Each row below holds a small network's activations on one record, seen along a few directions.
After each row come some of the record's fields: Vesa, Kofu, Miku, Pifu.
A field that a record lacks is left out.
Other fields move the rows too, some of them a lot.
In the rows, 500 means zero.
Strong random noise was added to every row along 17 fixed directions; ignore it. To show where, here is one row again and again, with new noise each time:
[477 568 526 494 576 444 439 475 393 395 429 382 607 302 546 526 514 412
 461 439 690 551 400 392 551 533 471 505 466 301 508]
[364 422 427 760 525 768 666 210 386 479 530 411 516 496 521 526 496 240
 463 551 505 510 553 467 645 615 654 497 478 343 498]
[526 489 566 414 524 476 393 438 636 662 574 404 565 385 299 457 577 513
 535 417 368 584 187 492 607 304 576 356 401 606 696]
[605 520 585 541 545 302 205 242 595 452 365 441 656 370 566 550 422 757
 440 417 616 379 733 583 407 424 257 661 431 516 501]
[646 334 434 276 499 475 513 790 667 623 479 583 423 486 402 398 468 684
 768 384 328 537 335 615 486 496 495 307 308 502 493]
[532 535 558 442 499 409 304 516 637 232 382 470 741 528 430 415 412 648
 464 540 329 420 654 539 618 391 614 605 423 338 543]
[497 505 504 460 619 472 504 633 543 411 397 423 469 411 491 527 465 626
 696 499 604 420 678 411 412 309 540 611 440 482 416]
[642 442 471 434 412 410 238 632 767 455 539 614 533 578 586 388 473 610
 500 355 469 449 182 595 466 586 363 353 455 567 554]
[542 600 378 782 381 433 344 436 599 453 363 644 694 577 692 529 376 587
 455 367 694 478 397 509 453 488 515 524 398 506 657]
[479 507 544 689 454 448 361 467 740 562 558 404 485 431 562 563 479 447
 488 459 742 276 402 386 288 367 474 510 470 661 413]
[833 679 430 603 440 724 673 291 450 690 372 433 676 482 534 515 678 455
 357 321 402 611 305 493 313 619 524 335 501 246 660]
[607 553 504 443 456 534 691 613 301 641 409 604 577 427 478 615 418 662
 603 471 502 808 316 638 714 588 502 412 356 434 805]
[511 684 539 625 432 381 580 303 598 223 359 637 605 601 489 386 458 630
 325 524 457 507 558 499 568 456 501 599 464 437 812]
[310 537 559 592 368 235 652 475 558 366 427 538 600 454 646 473 384 305
 345 267 548 609 687 684 447 677 452 733 237 365 615]
[644 520 536 544 412 730 475 617 342 741 578 474 439 399 495 788 483 537
 614 708 724 540 138 437 616 605 415 360 579 728 653]
[546 531 512 464 585 665 455 458 442 391 506 368 538 414 417 609 529 509
 568 713 380 354 676 509 518 503 512 582 537 499 464]
[429 501 689 599 394 319 289 592 640 453 493 420 714 376 583 677 330 479
 394 426 469 502 619 668 609 574 591 653 313 523 633]
[239 657 371 526 455 266 634 443 594 441 613 634 633 524 518 338 442 284
 479 288 484 535 403 685 308 336 577 524 319 506 558]
[535 613 339 598 589 559 468 588 514 539 562 542 719 474 611 621 416 620
 629 430 439 473 451 760 384 393 553 467 360 489 467]

[468 681 567 430 676 561 476 528 323 310 551 555 362 527 688 613 559 486
 546 481 548 644 574 463 542 521 555 563 782 656 732] | <Vesa:g1 Miku:v2 Pifu:u1>
[526 388 573 343 681 371 506 430 436 548 469 463 428 361 521 441 487 681
 608 366 548 580 662 565 500 441 387 479 520 409 382] | <Vesa:g2 Kofu:t3 Miku:v2 Pifu:u2>
[441 402 490 623 584 393 748 301 519 516 517 681 200 490 661 442 424 569
 517 368 599 473 739 614 324 602 354 448 498 500 419] | <Vesa:g1 Miku:v1 Pifu:u2>
[267 547 744 681 237 343 558 658 492 509 518 530 588 570 541 688 209 490
 409 653 721 559 659 538 688 419 625 787 462 682 625] | <Vesa:g2 Kofu:t3 Miku:v1 Pifu:u2>
[407 546 295 461 468 445 516 486 342 575 531 625 545 532 489 501 499 404
 565 482 644 555 342 550 421 473 359 525 405 624 491] | <Vesa:g2 Kofu:t1 Miku:v1 Pifu:u1>
[545 691 326 402 630 483 562 581 418 401 517 618 367 392 501 570 679 457
 603 502 281 494 507 546 318 596 456 479 476 698 738] | <Vesa:g1 Miku:v1 Pifu:u1>
[463 302 608 464 463 402 240 475 560 403 528 491 628 532 496 431 343 514
 349 541 439 437 552 557 727 650 537 444 476 306 337] | <Vesa:g2 Kofu:t3 Miku:v1 Pifu:u1>
[305 516 572 370 532 191 546 636 485 554 554 518 559 308 449 499 373 500
 562 396 599 581 457 618 501 355 512 478 348 493 439] | <Vesa:g2 Kofu:t1 Miku:v1 Pifu:u2>
[638 410 539 318 324 497 385 611 515 535 390 522 491 442 199 503 472 529
 569 778 341 345 473 407 596 643 544 396 415 537 558] | <Vesa:g2 Kofu:t2 Miku:v1 Pifu:u2>
[643 604 377 562 542 549 635 535 531 604 508 638 556 561 615 491 510 690
 535 293 436 669 288 666 458 470 490 362 428 461 644] | <Vesa:g1 Miku:v2 Pifu:u1>
[441 313 728 267 452 523 453 540 330 708 743 435 473 543 555 611 368 402
 533 455 622 664 516 681 586 550 520 495 654 537 317] | <Vesa:g1 Miku:v1 Pifu:u1>
[669 453 478 674 639 537 383 518 590 600 414 397 637 399 585 652 426 807
 600 438 706 373 559 509 387 306 444 486 383 406 298] | <Vesa:g2 Kofu:t3 Miku:v2 Pifu:u2>
[450 600 419 577 609 481 727 350 568 540 385 480 405 560 523 287 643 360
 481 173 526 628 588 307 292 249 658 547 522 345 503] | <Vesa:g1 Miku:v2 Pifu:u1>
[586 634 507 514 395 279 500 283 383 641 331 528 649 358 433 460 499 550
 380 467 708 520 382 393 426 457 363 420 457 424 597] | <Vesa:g2 Kofu:t3 Miku:v2 Pifu:u2>
[503 658 667 301 386 417 469 628 627 277 520 484 594 664 444 327 552 376
 362 460 520 499 411 360 378 311 643 581 664 421 528] | <Vesa:g2 Kofu:t2 Miku:v1 Pifu:u2>
[366 665 563 441 578 456 722 496 305 348 559 530 569 490 541 488 495 509
 428 493 447 771 478 696 710 514 404 644 488 443 711] | <Vesa:g2 Kofu:t2 Miku:v2 Pifu:u2>
[430 418 495 346 567 395 495 504 358 446 395 489 446 409 424 518 380 660
 661 609 680 482 807 470 515 407 330 716 432 458 326] | <Vesa:g1 Miku:v1 Pifu:u1>
[687 552 489 598 462 687 537 304 529 500 461 443 537 589 467 486 604 662
 394 639 554 381 407 447 438 471 277 497 571 510 475] | <Vesa:g2 Kofu:t2 Miku:v1 Pifu:u1>
[588 371 820 372 517 461 404 522 555 720 437 193 521 349 384 504 490 558
 445 405 656 638 455 302 644 332 582 476 561 295 364] | <Vesa:g1 Miku:v2 Pifu:u2>
[693 412 412 555 525 685 346 494 469 588 345 369 514 462 473 636 554 518
 561 609 501 330 658 362 417 585 545 507 461 442 345] | <Vesa:g1 Miku:v1 Pifu:u1>
[324 331 560 833 446 590 461 351 720 571 767 390 546 529 628 539 346 339
 368 535 784 315 258 553 548 466 464 415 440 485 205] | <Vesa:g1 Miku:v2 Pifu:u2>
[501 328 502 317 492 776 385 378 355 547 480 412 400 717 408 455 632 429
 579 510 291 737 628 466 764 512 449 752 664 673 650] | <Vesa:g2 Kofu:t1 Miku:v1 Pifu:u1>
[547 357 377 426 522 725 278 505 400 481 487 336 705 542 448 533 520 469
 609 616 423 451 492 533 629 488 472 570 438 374 270] | <Vesa:g1 Miku:v1 Pifu:u2>
[352 635 187 752 700 467 515 298 496 360 463 569 488 481 608 484 639 404
 563 385 599 431 520 471 284 363 455 592 376 631 595] | <Vesa:g2 Kofu:t1 Miku:v2 Pifu:u2>
[574 496 443 473 398 603 382 568 507 401 614 537 665 724 575 496 417 512
 413 646 659 396 327 572 485 528 360 523 573 426 276] | <Vesa:g1 Miku:v2 Pifu:u1>
[389 484 683 416 150 331 405 592 437 701 543 467 507 539 494 606 464 137
 334 470 684 577 522 430 422 657 501 674 544 696 545] | <Vesa:g2 Kofu:t1 Miku:v1 Pifu:u1>
[429 474 404 619 290 728 552 239 286 587 576 548 594 719 577 518 472 237
 427 613 612 484 464 535 500 620 510 543 670 535 420] | <Vesa:g2 Kofu:t3 Miku:v1 Pifu:u2>
[550 538 438 464 464 679 383 448 344 704 535 325 655 409 367 682 624 356
 540 617 384 444 543 506 443 481 536 552 489 603 482] | <Vesa:g2 Kofu:t2 Miku:v2 Pifu:u1>
[628 435 520 448 662 713 557 614 450 502 546 457 332 553 555 519 591 648
 653 506 531 546 369 396 541 452 544 337 701 500 459] | <Vesa:g2 Kofu:t3 Miku:v1 Pifu:u1>
[512 370 328 441 746 611 646 619 445 493 490 614 404 602 605 406 499 690
 728 305 374 681 553 646 547 446 534 438 427 404 441] | <Vesa:g2 Kofu:t3 Miku:v1 Pifu:u1>
[501 543 517 473 398 530 512 599 422 491 377 537 531 590 576 496 448 425
 563 432 563 618 574 417 535 487 698 534 570 448 588] | <Vesa:g1 Miku:v2 Pifu:u2>
[600 543 423 627 625 487 521 379 634 416 463 461 390 456 585 443 671 609
 427 368 521 496 389 497 400 530 164 576 395 565 606] | <Vesa:g1 Miku:v2 Pifu:u2>
[503 588 458 527 423 393 675 494 389 625 443 569 442 411 571 565 517 297
 480 367 651 543 522 487 233 647 472 506 430 499 556] | <Vesa:g2 Kofu:t3 Miku:v1 Pifu:u2>

Here are new rows. What are their fields?
[363 386 547 657 515 444 427 387 439 462 395 380 393 234 458 623 521 373
 410 565 630 574 456 386 794 750 308 670 279 578 710] | <Vesa:g2 Kofu:t3 Miku:v1 Pifu:u2>
[417 407 438 467 391 392 638 547 357 386 421 675 347 513 525 409 409 573
 533 617 736 597 398 497 700 727 150 562 409 496 530] | <Vesa:g1 Miku:v1 Pifu:u2>
[435 498 568 474 552 322 667 280 572 611 632 617 481 504 483 351 437 480
 358 301 429 606 483 682 420 484 525 313 440 363 469] | <Vesa:g1 Miku:v1 Pifu:u1>
[520 477 284 614 466 436 667 263 615 491 374 697 529 660 435 349 463 694
 549 501 436 415 651 646 357 420 359 552 289 500 505] | <Vesa:g2 Kofu:t1 Miku:v2 Pifu:u2>
[746 546 497 569 476 623 338 262 553 534 330 442 571 591 549 466 629 598
 364 391 477 533 558 413 451 521 402 607 620 473 622] | <Vesa:g2 Kofu:t3 Miku:v2 Pifu:u2>
[485 537 742 433 522 236 506 675 753 413 601 488 284 315 454 503 579 429
 377 509 423 311 479 422 353 573 515 371 529 640 539] | <Vesa:g2 Kofu:t3 Miku:v1 Pifu:u2>
[507 437 432 676 479 611 367 352 461 554 310 418 593 414 445 583 489 455
 537 511 449 507 692 411 636 560 638 603 391 438 603] | <Vesa:g2 Kofu:t2 Miku:v2 Pifu:u2>
[594 433 409 358 389 764 418 361 227 589 536 662 519 822 495 455 516 589
 503 622 513 745 297 548 780 546 367 487 741 581 610] | <Vesa:g1 Miku:v1 Pifu:u1>
[405 453 448 339 393 365 301 398 274 605 443 707 534 520 522 469 315 489
 587 438 712 690 540 518 633 527 409 535 577 547 526] | <Vesa:g1 Miku:v1 Pifu:u1>
[582 540 396 583 322 596 441 579 617 489 374 615 513 725 420 485 386 650
 591 716 663 365 485 320 435 289 542 603 506 653 503] | <Vesa:g1 Miku:v1 Pifu:u2>
[473 587 662 253 492 474 640 623 418 537 597 495 421 603 459 496 486 507
 575 509 597 596 545 502 394 262 527 588 711 606 505] | <Vesa:g2 Kofu:t3 Miku:v2 Pifu:u2>
[519 394 484 433 626 474 516 511 391 683 443 526 450 402 508 482 424 695
 687 385 677 628 462 465 550 339 499 346 532 419 368] | <Vesa:g2 Kofu:t1 Miku:v1 Pifu:u2>
[439 626 542 423 426 255 467 297 175 634 532 733 394 382 460 618 436 578
 470 631 711 651 401 540 608 571 277 451 599 805 824] | <Vesa:g1 Miku:v1 Pifu:u1>
[547 727 450 446 654 448 650 291 321 496 569 599 472 379 475 599 540 626
 528 597 407 486 631 717 333 489 294 499 521 624 612] | <Vesa:g1 Miku:v1 Pifu:u2>
[403 277 545 463 528 517 321 338 540 777 458 280 429 363 314 462 570 267
 577 348 474 561 592 279 586 361 730 499 448 516 464] | <Vesa:g1 Miku:v2 Pifu:u1>
[576 491 672 553 426 512 458 647 728 485 491 377 416 572 550 588 504 624
 465 533 543 381 684 434 363 429 464 699 539 643 419] | <Vesa:g1 Miku:v1 Pifu:u1>
